A small network was shown many inputs. Here are its activations along a few directions, one row for each input.
In each table, some parts of the input vary, and every possible input appears once, in random order.
A made-up example of a description, with smaller parts first: one of 4 places along a line, together with either a single point or one of 11 places along a line or (one of 2 separate values, together with one of 8 places around a ring).
Shared parts are said once, and a part with two or three values counts as separate values.
In the rows, 128 means zero.

Other details of the inputs vary at random and push rows far along two fixed directions, the same in every table; ignore that.
To show where, the next rows are all for the same input, with only those details redrawn:
[155 130 120 127 126 157 125 109 146 118 146]
[ 91 167 129 139 138 112 117 143 118 149 117]
[156 129 120 127 127 155 126 110 147 119 147]
[157 128 120 127 127 155 127 110 147 118 147]
[155 130 120 127 127 155 125 110 146 118 146]
[152  56 115 163 221   8 189 206 148 185 120]
[156 128 120 127 127 154 127 111 146 119 147]
[156 129 120 127 127 156 126 109 147 118 147]

Rows:
x1: [ 87 156 144 150 128 109 125 131 118 144 102]
x2: [156 130 120 127 127 156 126 110 147 118 147]
x3: [ 81 137 155 119 137 104 118 137  96 128 104]
x4: [ 99 154 116 125 109 104 125 151 103 157 110]
x5: [150 109 103 105 109 154 128 106 119 124 139]
x6: [144 114 142 125 117 163 140 112 133 103 134]
x7: [152 109 124  94 127 150 115 107 122 107 145]
x8: [ 77 139 156 147 120 104 101 146  99 130 123]
x9: [149 109 131  96 135 152 119 116 125 103 148]
x10: [210  11 112 138 212  63 204 188 163 144 152]
x11: [ 81 167 137 125 135 120 126 155 118 145 122]
x12: [158 118 122 130  93 142 125 105 144 103 115]
x13: [147  99 140 105 118 146 123  95 122 101 131]
x14: [ 82 135 126 128 112 104 129 129  91 151  95]
x15: [155 114 122 123  83 151 137 104 127 120 125]
x16: [ 78 157 152 136 124 119 133 141 119 138 107]
x17: [ 93 161 120 139 134 112 113 149 118 145 104]
x18: [ 80 162 148 142 123 111 130 129 121 139 109]
x19: [ 84 172 132 130 134 113 123 142 122 145 124]
x20: [152 117 128 138 110 158 126 101 145 107 119]
x21: [148 108 132 124 120 149 102 126 127 104 168]
x22: [ 98 165 115 131 113 100 110 151 116 140 101]
Q: Describe the family of inputs behind these rows.
A: one of 2 separate values, together with either a single point or one of 10 places around a ring
Q: Changing only the choice among 2 separate values turns x2 into x1. The same change can be made to x10. Which row results?
A: x6

Rows:
x23: [115 129 136 126 129 129 130 133 118 127 122]
x24: [166 114 116 130 126 153 127 113 149 109 155]
x25: [116 147 138 138 137 129 131 128 140 126 115]
x26: [118 132 133 127 121 117 120 131 122 126 126]
x27: [118 144 115 129 128 130 126 134 131 138 128]
x28: [119 130 128 125 129 121 112 131 116 125 121]
x29: [121 146 131 130 138 128 128 133 127 133 133]
x30: [121 144 115 131 132 125 130 134 129 137 129]
x31: [160 112 120 121 131 161 134 113 151 112 155]
x32: [165 100 124 125 118 156 125 110 137 106 142]
x33: [124 142 130 135 132 123 119 139 128 135 133]
x34: [117 129 135 138 121 122 125 128 122 130 124]
x35: [167 106 118 117 121 149 132  99 142 115 139]
x36: [115 133 135 123 135 123 124 122 121 130 124]
x37: [115 129 134 126 133 130 127 131 116 128 121]
x38: [118 134 129 129 116 124 134 130 122 134 119]
x39: [119 135 126 121 120 119 128 129 122 132 120]
x40: [116 142 131 126 136 132 125 135 130 137 133]
x41: [125 146 123 129 130 126 127 136 128 141 127]
x42: [120 144 134 127 139 130 127 136 127 135 133]
x43: [113 130 138 131 128 127 133 127 122 131 124]
x44: [117 132 132 130 124 119 118 126 121 128 125]
x45: [169 103 114 111 122 152 129 107 137 111 137]
x46: [114 130 137 132 133 126 131 124 122 133 123]
x47: [119 135 125 124 123 121 127 124 121 134 120]
x48: [164 100 129 128 112 150 134 111 143 107 146]
x49: [123 147 127 138 128 126 131 126 141 131 110]
x50: [118 134 127 132 123 125 130 122 122 138 117]
x51: [114 129 138 127 125 127 133 133 121 128 125]
x52: [185  35 106 157 217  16 201 200 156 177 129]
x53: [117 130 135 133 117 124 124 135 121 127 124]
x54: [122 145 134 144 129 124 123 129 141 124 115]
x55: [114 133 136 123 131 123 126 125 121 129 125]
x56: [169 113 114 120 123 156 133 114 152 122 148]
x57: [119 131 129 125 124 122 115 133 117 124 123]
x58: [163 113 116 128 122 158 125 114 151 111 154]
x59: [168 104 118 112 114 149 135 109 141 111 141]
x60: [115 132 136 118 128 124 127 132 121 126 126]
x61: [120 140 127 134 129 127 117 137 131 136 133]
x62: [116 131 133 118 132 126 124 132 117 125 124]
x63: [115 132 136 120 129 122 129 130 122 127 126]
x64: [119 131 131 131 129 118 116 124 121 130 124]
x65: [117 130 132 133 120 126 121 134 118 126 122]
x66: [114 130 139 129 126 125 135 131 122 129 125]
x67: [117 142 126 130 140 127 130 135 129 131 135]
x68: [169 103 116 112 118 151 132 109 139 110 139]
x69: [124 145 127 138 131 124 120 135 127 132 133]
x70: [118 132 128 132 120 124 133 126 122 136 119]
x71: [119 132 125 128 120 126 130 132 118 133 117]
x72: [117 130 134 138 124 123 122 125 122 131 122]
x73: [119 129 132 126 122 117 119 135 121 126 125]
x74: [120 131 128 128 117 123 134 133 121 134 119]
x75: [115 132 132 118 135 127 120 129 115 126 122]
x76: [120 131 123 127 124 128 127 130 116 133 115]
Q: Changing only one part turns x64 into x36. The same change can be made to x58. Which row results?
A: x31
Q: Changing only one part turns x48 into x38. The same change can be made to x65. Which row results?
A: x71
Q: Describe the family of inputs behind these rows.
A: one of 3 separate values, together with either a single point or one of 5 places around a ring or (one of 2 separate values, together with one of 6 places along a line)
Q: Which other rows does x46 become when the place on the line of 6 takes its other values? List them by row number.
A: x23, x37, x43, x51, x66
Q: Which other rows does x50 become when the choice among 2 separate values takes its other values? List them by row number.
A: x35
Q: Which other rows does x32 become when the choice among 3 separate values takes its other values? List them by row number.
A: x37, x76

Rows:
x77: [122 140 131 142 135 114 124 144 131 134 130]
x78: [155 101 122 109 117 153 135 114 130 110 145]
x79: [113 133 139 134 143 116 133 125 130 133 118]
x80: [124 139 119 133 132 115 122 143 123 141 132]
x81: [161 117 112 116 127 154 137 119 144 117 152]
x82: [164 101 119 132  95 144 146 106 142 118 121]
x83: [125 143 114 146 113 115 141 134 136 146 106]
x84: [ 50 237 159 107  49 226  64  74  89  96 118]
x85: [157 103 135 118 114 149 130 113 139 105 145]
x86: [118 128 133 140 141 110 117 134 128 128 118]
x87: [115 123 132 122 131 119 136 138 111 138 123]
x88: [113 120 139 142 128 114 120 137 121 126 123]
x89: [118 133 133 125 137 113 122 135 129 130 118]
x90: [116 140 124 134 138 118 137 134 128 145 132]
x91: [121 133 133 134 139 109 122 135 125 126 119]
x92: [160 120 129 128 130 161 138 116 151 115 148]
x93: [118 131 121 117 141 115 130 136 118 135 119]
x94: [120 127 121 131 137 110 115 134 120 136 120]
x95: [117 125 140 135 126 112 124 138 117 125 124]
x96: [159 117 124 125 129 156 137 120 152 112 149]
x97: [116 118 127 133 127 111 120 139 113 135 124]
x98: [120 139 123 129 139 124 135 142 125 145 129]
x99: [115 132 132 125 143 117 130 136 127 127 117]
x100: [153 103 141 126 120 152 141 103 141 108 144]
x101: [167 112 112 130 105 145 141 100 148 117 115]
x102: [163 110 116 107 123 148 125 108 139 113 142]
x103: [112 123 133 127 130 115 137 130 115 139 124]
x104: [119 132 126 120 142 119 131 133 119 139 117]
x105: [111 124 139 127 132 117 135 141 120 126 123]
x106: [158 112 122 115 128 153 134  97 141 116 141]
x107: [157 119 130 133 129 157 139 108 154 116 150]
x108: [116 133 137 129 145 121 132 133 127 132 115]
x109: [121 138 118 126 133 115 127 145 126 143 132]
x110: [116 122 128 119 124 112 126 140 113 136 125]
x111: [119 140 130 134 136 115 128 145 135 137 130]
x112: [120 122 128 127 125 110 124 139 109 133 125]
x113: [124 131 122 126 136 108 119 135 117 135 120]
x114: [121 134 118 140 135 114 119 144 126 143 131]
x115: [119 135 130 149 138 115 121 144 134 135 130]
Q: Describe the family of inputs behind these rows.
A: one of 3 separate values, together with either a single point or (one of 2 separate values, together with one of 6 places along a line)
Q: Changing only the choice among 3 separate values turns x81 into x78. The same change can be made to x98. Which row results?
A: x87
Q: Which other rows does x97 become when the choice among 2 separate values takes its other values? List them by row number.
A: x88
Q: Which other rows does x113 become when the place on the line of 6 takes its other values? List them by row number.
A: x93, x94, x102, x104, x106
